A small network was shown many inputs. Here are its activations along a few directions, one row for each input.
Each table varies a few parts of the input and shows all the possible inputs, shuffled.
Descriptions start from the smaller parts, as in this example, which fits no table here: one of 4 places along a line, together with either a single point or one of 9 places around a ring or (one of 3 separate values, together with one of 8 places around a ring).
Shared parts are said once, and a part with two or three values counts as separate values.

Other details of the inputs vary at random and push rows far along two fixed directions, the same in every table; ignore that.

A family of inputs:
x1: [ 13  -4  49   2 -14 -22 -24  17  41  45 -18  -8  -9 -40  33]
x2: [-21 -60  60  43   7  47   2  -3  31   4 -35 -20  -1  45  17]
x3: [  5  60 -30 -51  -7 -68   3  -8  -5  -4  29  22   4 -41   2]
x4: [-10  -4 -38   7 -10  34  23   0 -31 -26  10  -4  27  30 -39]
x5: [  2  -7  13   1   4 -22 -55  18  26  55 -30  -5 -36 -30  47]
x6: [ -8 -52  67  46   6   1 -12 -32  34  -4 -33  -5  -3  75   0]
x7: [ 10  10  62  -8 -11 -45 -34  -4  51  31 -15  18  -3  -8  35]
x8: [ -2  -9  31   0 -15 -34 -24  14  36  54 -27 -27 -17 -42  34]
x9: [-20  -3 -19   4  10  34  38  -4 -26 -35  15  -2  11  13 -20]
x10: [  0  -5 -32   4  -6  38  22  -2 -25 -30  13   1  31  31 -35]
x11: [  5 -12 -17  15   9  13  33 -12 -24 -30  15  -8   6  11 -33]
x12: [ 28  55 -43 -40  11 -18 -20  19 -20   2  33  35 -11 -59  12]
x13: [ 27   7  45 -21 -31 -11 -34  18  38  49 -25  -5 -12  -6  33]
x14: [-14 -12 -27  23   8  15  32  -6 -29 -28  15 -11  17   2 -37]
x15: [-28 -55  62  56   4   3 -14 -26  32   2 -36  -6   8  68  -3]
x16: [ -1  -3 -10  -2  12  30  39  -9 -22 -38  14  -1   2  22 -16]
x17: [ 13  59 -54 -59 -29 -29   1  19 -16  12  21   1   7 -50   3]
x18: [ 36  55 -37 -44  10 -23 -17  12 -22   3  31  31 -25 -49  11]
x19: [-10 -11 -48  25  28  31   3  -3 -42 -29  13  12  -1  16 -27]
x20: [-27  -9 -33   0  11  25  39  -9 -26 -32  10 -16   5  12 -16]
Each input here is: one of 4 places along a line, together with one of 5 separate values.
The inputs of x11 and x16 match in every part but the choice among 5 separate values. If x8 is changed in the same way as x11 into x16, which row does it become?
> x20
Change only the place on the line of 4 in x19. List by row number the other rows that result.
> x5, x12, x18

A family of inputs:
x21: [ 12  41 -20 -33  20 -48  -5   4  -7   2  23  22 -20 -55  19]
x22: [-21 -35   7  24   5   0   1 -14  12   1 -23 -22  -8  31   2]
x23: [  4   4 -43   3   4   6  21 -11 -35 -31  17  -3   3  18 -40]
x24: [ -2  16 -36 -10   3  -2  15 -23 -24 -35  29  14  24  13 -30]
x25: [-11 -40 -18  30  11  47  25  -5 -19 -26   0 -15  17  26 -27]
x26: [ 25  40 -13 -33  19 -19 -15   8  -9  -1  19  34 -23 -33  22]
x27: [ -4 -38   5  22  -2  15 -23   5  18  23 -27 -20  -6  21  12]
x28: [ 15  50 -17 -51 -11 -18  -7  12  -5   6  24  25 -13 -41  17]
x29: [  3  44  -3 -34  -5 -32  10  14   4   8  19   8  -4 -56  16]
x30: [-13 -12  45   2 -10 -25 -27   0  40  40 -28 -10 -20 -18  37]
x31: [  4  16 -30  -2   0   7  31   0 -37 -23  19   1  12   3 -35]
x32: [ 18  35   0 -36 -12 -27   1  -1   7   1  21  13  13 -30   7]
x33: [ 20 -14  48  20   9 -22 -43   5  29  39 -24   4 -33 -11  31]
x34: [ 16  37  -6 -38  -7  -2  10   9  -4  -1  18  14  -5 -31  13]
x35: [-27 -41   1  37  11  45   8 -12 -17 -21 -20  -7   4  71 -20]
x36: [  3  29 -38 -12  -4 -10  12   2 -37 -12  21  10   4  -7 -29]
x37: [ -3  -1  47   1  -7  -1 -35  16  34  33 -24   5 -21  -3  37]
x38: [ -6 -14  49   0  -9 -16 -17   1  39  34 -24 -19 -13 -15  37]
x39: [  0  20 -34   5   4   3  18  -1 -36 -29  28  11   5  -5 -37]
x40: [-17  -5  44   9  -5 -25 -27   8  38  36 -25  -7 -18 -19  35]
x41: [-15 -38   7  23  11  47  18 -15  -9 -28  -6 -13   6  51 -15]
x42: [ -1  31 -33 -12   3 -11  17  -7 -21 -33  34  25  23  -3 -29]
x43: [  4  16 -24   5   5  11  32   0 -31 -30  27   4  10  -5 -34]
x44: [  7  32  -9 -31  -5  -1  10  14 -11  -1   8  10  -1 -13   6]
x45: [ 15  41   4 -28  -9 -27   5  10   9  -1  21  21  14 -35   5]
x46: [ 11  48 -33 -34  -7 -20 -15  28  -6  15  23  17  -2 -62  11]
x47: [  3   4 -43  -9   4  21  21   1 -29 -25  24  -5  17 -12 -20]
x48: [-10 -26  28  10  -1  21 -21  -7  16  12 -17  -6 -12  30  17]
x49: [ 13   3  10  -8  -8 -13   4  -4  17   0  -3  -1  10   7   3]
x50: [ 12  -6  -9  -5  -4   6  -1  12   8  11  -8 -14   1 -10   9]
x51: [ 13  33 -32 -33 -11 -14 -14  18  -6  15  17  12  -2 -55  11]
x52: [-18 -34   1  31   1  24 -17   7   0  15 -28 -14   4  28  -1]
x53: [  4   0  52  -2  -8   5 -19  18  34  29 -20   0 -16  -8  37]
x54: [ -3   9 -25  -1   3   5  33  -9 -25 -34  17   8  29  22 -33]
x55: [-33 -49   9  39  11  27  28 -13  -8 -17 -18 -23  10  51 -19]
x56: [ -3 -29  15  22  -2  -1  -8 -15  19  -2 -18  -5   9  44  -5]
x57: [  9  -8  42   5 -16 -16 -39   2  29  43 -21 -10 -20 -11  23]
x58: [ 11   4   6 -15  -4   7   4   5   8   2  -6  -4  -8   6  13]
x59: [  9 -20  -7  19  26   6 -22   6  -2   6  -6   6 -11  -6  11]
x60: [ -4 -46   6  40   5  31  19 -14  -8 -18 -14 -24   4  52 -28]
x61: [ -2  -2   3  -7  -1 -13  12  -2  11   4  -7 -15  -4  -6  10]
x62: [  5  12 -23  -8   1   4  33 -14 -19 -35  27  13  27   5 -28]
x63: [  6   7  -3 -14  -3   2  -9   1   5   4  -8   1 -13  11  13]
x64: [ 14  -7  45   2 -15  -8 -22   4  28  34 -19 -14 -13 -13  21]
x65: [ -1 -20  -5  23   3  26  26 -11 -20 -25   6  -8   8  22 -31]
x66: [ -4 -20  29  14  -8  -5 -15 -11  23   6 -12   5   8  21   3]
x67: [-19 -35  25  24   3  11  15 -10  12  -2 -15 -18   0  16   2]
x68: [ 15   2   9   6  19 -21 -16 -10   8  -4   2  23  -1   2   7]
x69: [ -5 -33  23  33  -3  15  -8 -10   4   6 -17 -10  -8  26 -13]
x70: [-22   1 -41   0  12   4  26 -22 -32 -38  21  -5   9   9 -28]
x71: [  8  23 -19 -14  -1   3   6  21  -6   0  14   4   7 -39   1]
x72: [-12 -22 -26  22   8  35  22   3 -25 -19  -4 -13  19  24 -25]
x73: [ 10  47 -13 -36 -15 -41 -10   7  -1   9  13  25  12 -24   4]
x74: [-13 -40   3  28   3  29 -21  -5   6  10 -19 -18   2  22   1]
x75: [-18  -9  42   5 -12 -28 -29   9  33  46 -35 -12 -17  -7  37]
What do these inputs look like to the network?
> one of 5 separate values, together with either a single point or (one of 2 separate values, together with one of 5 places around a ring)
The inputs of x38 and x47 match in every part but the choice among 5 separate values. If x67 is changed in the same way as x38 into x47, which row does it become?
> x25
The inputs of x63 and x23 match in every part but the choice among 5 separate values. If x53 is changed in the same way as x63 into x23, which row does it become?
> x43
Change only the choice among 2 separate values in x35. List by row number the other rows that result.
> x44
Change only the choice among 2 separate values in x71. List by row number the other rows that result.
> x46
Change only the choice among 5 separate values in x42. List by row number the other rows that result.
> x37, x39, x40, x46
Change only the choice among 5 separate values in x36. List by row number the other rows that result.
> x35, x52, x73, x75
